A small network was shown many inputs. Here are its activations along a few directions, one row for each input.
Each table varies a few parts of the input and shows all the possible inputs, shuffled.
Descriptions start from the smaller parts, as in this example, which fits no table here: one of 2 separate values, together with either a single point or one of 11 places around a ring or (one of 6 places along a line, together with one of 8 places around a ring).
Shared parts are said once, and a part with two or three values counts as separate values.

Other details of the inputs vary at random and push rows far along three fixed directions, the same in every table; ignore that.

Table:
row 1: [ 10  -6   5  25 -23  -4   1 -25  11  11   7]
row 2: [-14   3 -12 -11  22  42  -5  14  -3  16 -22]
row 3: [ 45 -20  25  31   1 -32  17  13   1 -16 -16]
row 4: [ 25 -30  -6  21  26 -26  20   3  24  -5 -32]
row 5: [ 10  24  48  -8 -23 -37 -22  -7 -36 -13   6]
row 6: [-29   4 -35 -16  24  28  -7  12  -8  12 -22]
row 7: [ 13   9  -2  42 -42  22  -2 -42  27  -2  51]
row 8: [ 45 -28  14  15  -2 -36  21   4  14 -37  -3]
row 9: [ 28 -29   2  32  31 -14  13  11  13 -15 -32]
row 10: [-31   0  -3 -30  42  14  -4  25  -9   1 -26]
row 11: [  0 -30 -40  38 -11  71  -2 -21  36  25  31]
row 12: [ 44 -22  17  22  -4 -45  26   5  12  -8 -16]
row 13: [ 41 -26  10  23   4 -47   6  11  19 -26   8]
row 14: [ 25  -8   3  13 -15  11   7 -17   7  -6  28]
row 15: [  1  15  14 -43   1  -9  -7   5 -14 -20   1]
row 16: [ 19 -37 -20  23  39 -18  18   8  32  -2 -39]
row 17: [-27  39  12 -28 -26 -13 -13   2 -33   7  21]
row 18: [-1 -6 -3 30  8 21  7 -5 16  8  3]
row 19: [-24   6 -10  12 -24  35   1 -22  18  31  20]
row 20: [-19 -22 -26 -40  36  27  -6  32   3  -5 -22]
row 21: [ 32 -27  -6  17  23 -22  28  11  24   0 -30]
row 22: [  0   1 -13  53 -46  30  15 -38   7  18  48]
row 23: [  5  26  34 -22 -29 -44 -18  -3 -15 -28  25]
row 24: [-27  -2 -39 -21  42  13  -8  25  -6   6 -35]
row 25: [-42 -17 -30 -19  28  35   6  11  17  22 -22]
row 26: [-29  36   5 -48 -14  22 -21  -8 -12  -8  14]
row 27: [ -8  35  18 -30 -24  -3 -29 -11 -17   1  39]
row 28: [-10  26   6 -17  -1 -27   0   9 -21  -2   7]
row 29: [-31  11 -16 -34  28  -3   1  22 -19   1 -13]
row 30: [-12  32  20 -43  -8 -46 -22  14 -47 -11  -6]
row 31: [ 18 -26  -5  21  28 -30  27  10  32  -3 -21]
row 32: [-35 -10 -22 -33  44  12   7  19  10  13 -30]
row 33: [-11 -15 -13  53 -20  62   8 -29  22  23  26]
row 34: [ -9  24  13 -25 -14 -27 -13   6 -38  -6  -2]
row 35: [-30  -5 -21 -16   9  33  -8   1   7  22 -22]
row 36: [ 37 -23  25  35   4 -36   9   5   1 -21 -18]
row 37: [  9  24  38 -28 -33 -37  -9  -6 -17 -33  18]
row 38: [ 12  28   7   2 -30  -5   2 -11 -23   8  20]
row 39: [-10  17   3  21 -21  42 -18 -31  -5  20  19]
row 40: [ 16  10   7  14 -39  22 -11 -36   1  12  55]
row 41: [-14   9  21 -17   9 -13  -9  19 -14  -5 -10]
row 42: [-21  10 -26 -15  -2  31  -4  13 -14  18  -7]
Description of these inputs: one of 2 separate values, together with either one of 6 places around a ring or (one of 3 separate values, together with one of 5 places along a line).
The inputs of row 33 and row 10 match in every part but the choice among 2 separate values. If row 13 is changed in the same way as row 33 into row 10, which row does it become?
> row 27
The inputs of row 41 and row 18 match in every part but the choice among 2 separate values. If row 5 is changed in the same way as row 41 into row 18, which row does it become?
> row 39
Which other rows does row 26 become when the place on the ring of 6 takes its other values? List them by row number.
> row 7, row 14, row 15, row 27, row 40

Table:
row 43: [ 59 -61  -7  59  14 -25  40  -2  47 -21 -12]
row 44: [  8  15  17 -34   4 -20 -10  18 -25 -15  -2]
row 45: [  1   3  16 -15   8 -16  -9  19 -15 -20  -6]
row 46: [-13  22  -1  17 -41  28  -3 -27  -7  33  20]
row 47: [ 47 -59 -17  74  23 -27  44   6  53 -28 -11]
row 48: [ 10  20  32  14 -20 -24   1 -17 -21   4  11]
row 49: [ -3   5  -8   8 -13  23 -15 -11  -1   6  17]
row 50: [ 14  11   6  24 -50  26  -5 -35  -8   7  48]
row 51: [  3   7  13  -1  10 -23   4   6 -17  -5 -24]
row 52: [  3  12  12  -9  -2 -28   1   6 -20  -2 -22]
row 53: [-21 -10 -24 -29  44  13 -13  35  -1  -8 -34]
row 54: [ 10   4  17 -29   7 -18  -1  10  -4 -10  -7]
row 55: [-11   8  -3  33 -22  34   2 -29   1  33  23]
row 56: [ -3   6   1 -20  10 -33  -5  11  -4 -12  -3]
row 57: [  4   1  16 -23   9 -26 -10   6  -1 -11  -8]
row 58: [ -1  18  10 -37   3 -30  -1  14 -16 -12   2]
row 59: [ -2  19   0  24 -44  18  -3 -38   6  10  46]
row 60: [ -2  13  25 -36   4 -27 -13   7 -12 -13  -7]
row 61: [-50 -17 -51  -5  38  63   1  19  15  40 -31]
row 62: [ -7   6 -13   0 -20  16   3 -14   2   6  25]
row 63: [-46 -21 -41 -15  37  75  -7  16  30  18 -26]
Describe the family of inputs behind these rows.
> either one of 6 places around a ring or (one of 3 separate values, together with one of 5 places along a line)
Which other rows does row 53 become when the place on the line of 5 takes its other values? List them by row number.
> row 44, row 45, row 49, row 50
Which other rows belong to the same alternative as row 46? List them by row number.
> row 48, row 51, row 52, row 55, row 61

Table:
row 64: [-29  49  15 -84  -2  12 -31  25 -58  -6  -5]
row 65: [  6  -7  10 -22  44 -40  -8  52 -13 -40 -29]
row 66: [  3 -23 -47  26   0  55  24 -17  44  22  17]
row 67: [ 32 -24 -31   6  20 -17  16  20  13 -17 -24]
row 68: [ 18  25  36  56 -71  24   2 -50 -20  36  51]
row 69: [ 13 -23   2  17  34 -18   8   2  18  -5 -41]
row 70: [-49  60   9 -65   4  -6 -31  16 -61   4 -11]
row 71: [ 77 -23  48  58 -36 -44  22 -24   1 -32  38]
row 72: [-25 -12 -35   6  13  14   1   1  12   8  -2]
row 73: [-37  43  32 -66  -3  11 -54   9 -35   3  13]
row 74: [ 11 -28   5  -3  36 -31  10  26   8   4 -58]
row 75: [-41  45  27 -62   2  16 -46  18 -41  -2  14]
row 76: [-11 -22 -29  42  -7  55  19 -17  40  41 -12]
row 77: [ 11  59  76 -21 -75 -35 -42 -42 -33 -10  61]
row 78: [ 15 -21 -22  22  18 -28  18  22   2   8 -34]
row 79: [ 30 -30   1 -18  43 -15   4  30   8 -17 -43]
row 80: [-41   8  -4 -26   5  13  -1   3   6   3  -4]
row 81: [-27  12 -15 -53   1   7 -17   6 -19   5  16]
row 82: [ -7   1  -1 -46  60 -74   3  43 -23 -18 -50]
row 83: [-18   8   5 -26  12  -9  -6  15  14 -11   6]
row 84: [ -8 -20 -56  45   3  53  -5  -7  38  11  16]
row 85: [ 59  -5  47  64 -35 -62  30 -40  18 -18  15]
row 86: [-46  49   5 -69  -7  -7 -42  10 -34   4  27]
row 87: [ 25 -18 -23 -12  35 -22  15  40  -1 -27 -37]
row 88: [  5 -23 -12  38  25  28   4 -11  20  16 -21]
row 89: [ 15 -19 -20  21  27 -17   4  30  14 -27 -11]
row 90: [ 22 -23 -10  -5  22 -14  29  15  30 -14 -19]
row 91: [ 27 -26 -28  -2  26 -22  19  17  17 -10 -15]
row 92: [ 44 -12  36  41 -23 -82  30 -17   9 -30  24]
row 93: [ 55  -2  44  64 -34 -66  39 -38  17 -16  26]
row 94: [ -2 -17 -10  -5  51 -41  23  23  11  -7 -35]
row 95: [ 11  66  78  -1 -64 -32 -20 -44 -61   2  51]
row 96: [-10  -1 -10   9  31   9   5  15 -12  -3 -28]
row 97: [  8 -27  -7  25  27 -11  13  23   2 -25 -28]
row 98: [-21 -17 -38   0   1  52   9 -12  28  19  26]
row 99: [ 56   0  38   1 -19 -84  11  11 -28 -49  13]
row 100: [-17  -2   3 -35  28 -10 -13  26  17 -17 -20]
row 101: [ 60  -6  67 -16 -16 -94   0  -1 -16 -47   2]
row 102: [ 28 -28  -7  -4  21 -10  21  13  33 -16 -30]
row 103: [-15 -22 -54  49  -5  50   5 -16  28  14   4]
row 104: [ -5 -24 -30  24  20  16  11   4  43   1  14]
row 105: [ -6  24  -1  45 -62  30  -6 -42 -11   8  50]
row 106: [-31   6  -9   1  -6  63 -16 -12  -6  52  -7]
row 107: [ 53 -19  23  61 -55 -16  34 -48  34 -12  58]
row 108: [-39  38  25 -86 -17   9 -31   1 -28  -1  11]
row 109: [  4 -31  -2  12  22 -19  16  11  31 -19 -32]
row 110: [-29 -10 -22  29   1  72  -6 -13  11  19   6]
row 111: [  2 -33   1  -5  41 -26   1  22  17 -22 -50]
row 112: [-38  13 -12 -30   9   8   4  11 -10  35  -9]
row 113: [-24  47  26 -74  -9  20 -32  10 -50   4   6]
row 114: [ -1  -5  13 -37  52 -54   7  64 -37 -15 -66]
row 115: [-40  12 -36  -2 -10  45  -4 -10  -5  53   8]
row 116: [ 32  19  56  -2 -55 -16 -19 -36 -26  -7  50]
row 117: [-29  22 -23 -36 -22  37 -25  -7 -20  11  25]
row 118: [ 33  22  28  29 -77  28  -8 -65   6  14  54]
row 119: [-39   3 -11  -1  -4  65 -25 -17   2  25   3]
row 120: [-16 -20 -33  42  -4  51  28 -14  39  43  -3]
row 121: [  4 -32 -38  41   0  70  10  -8  23   5  14]
row 122: [-24   5 -46  31  -3  52  -2 -22   9  29   4]
row 123: [-36  18 -33   7 -14  56  -5  -1 -15  42  -1]
The inputs of row 104 and row 92 match in every part but one. If row 86 is changed in the same way as row 104 into row 92, which row does it become?
> row 72
Describe the family of inputs behind these rows.
> one of 6 places along a line, together with one of 10 places around a ring
A walk changes only the place on the ring of 10. It starts at row 69 and steps to row 85. List the rest of the walk in order.
> row 93, row 94, row 82, row 122, row 70, row 96, row 95, row 88

Table:
row 124: [ 15 -23  20   9  20 -46  22  16   3   0 -27]
row 125: [ 37   0  19  35 -22 -52  10 -17 -15  -2  13]
row 126: [-26  -8 -37 -13   9  54 -11 -14  33  13  19]
row 127: [  0 -12   1  25 -11  -3  18 -19   9  20  -1]
row 128: [-15  27 -12  32 -40  28  -2 -31  -7  26  24]
row 129: [  9 -34  -3  31  18   3  20  10  24  12 -32]
row 130: [  9   2  -2  28 -16  19 -10 -21  -9  17   0]
row 131: [-39  14 -26 -48  33  -3 -20  35 -23  14 -41]
row 132: [ 39  -2  32  12 -22 -37   1 -20  15 -21  42]
row 133: [-43  20 -28   3  -5  48  -9 -13 -14  33   6]
row 134: [ 10  31  39  23 -71 -26   5 -46 -13  18  36]
row 135: [ 26  19  46  16 -19 -41   9 -17 -22  -9  -4]
row 136: [-29  16   5 -66  43 -21 -29  52 -42   3 -49]
row 137: [-39  40   3 -85  -8  27 -28  14 -37   7  23]
row 138: [-13  -3 -21  39  -1  39   6 -11   4  27   8]
row 139: [ -3  27  30 -31  -2 -46 -18  14 -47   4  -2]
row 140: [-10 -42 -41 -10  52   6   8  34  30 -29 -22]
row 141: [  1  11   5   6 -33  43 -19 -31  22   9  47]
row 142: [ -7  -2 -18  39  -5  47  -1 -19   2  19  -6]
row 143: [ 14 -33   2  24  21  -6  18   3  17   3 -42]
row 144: [ 41 -23  26  17   1 -57  12  11   9 -48  19]
row 145: [ 18 -11  12  12  30 -39   9  31 -12 -15 -37]
row 146: [-12  34  22 -72  -5 -41 -27  10 -14 -21   9]
row 147: [ 11 -27 -38 -13  25   2  17  26  25 -17 -18]
row 148: [ 14 -40 -16  16  28   7   5  25  32 -31  -8]
row 149: [  0 -37 -46 -24  50  12  17  35  23 -14 -27]
row 150: [-21  17 -12  31 -22  40  11 -35   3  35  20]
row 151: [ 15  23  31 -52 -17 -21 -15   3 -33 -26  10]
row 152: [ 25   5  29  39 -14 -22  18 -10  -2   2   0]
row 153: [-13  -8 -33  34  12  26  23  -4  25  21 -20]
row 154: [ 37  -6  34  34   7 -64  31   4  -5 -12  -9]
row 155: [-37  45  21 -85 -10  22 -50  -7 -26  -3  15]
row 156: [-17  -2 -31  14 -25  46  -7 -17  27  -4  35]
row 157: [ 17   6   7  -8 -26  18  -3  -5  -2  -6  29]
row 158: [-12 -23 -23 -11  25  35 -11  13  19 -23 -10]
The inputs of row 155 and row 132 match in every part but one. If row 142 is changed in the same way as row 155 into row 132, which row does it become?
> row 138
Describe the family of inputs behind these rows.
> one of 5 places along a line, together with either one of 3 separate values or one of 4 places along a line
Which other rows does row 149 become when the place on the line of 5 takes its other values? List them by row number.
> row 137, row 147, row 151, row 157
List by row number the other rows that have the place on the line of 5 in common with row 133.
> row 125, row 126, row 127, row 140, row 149, row 150
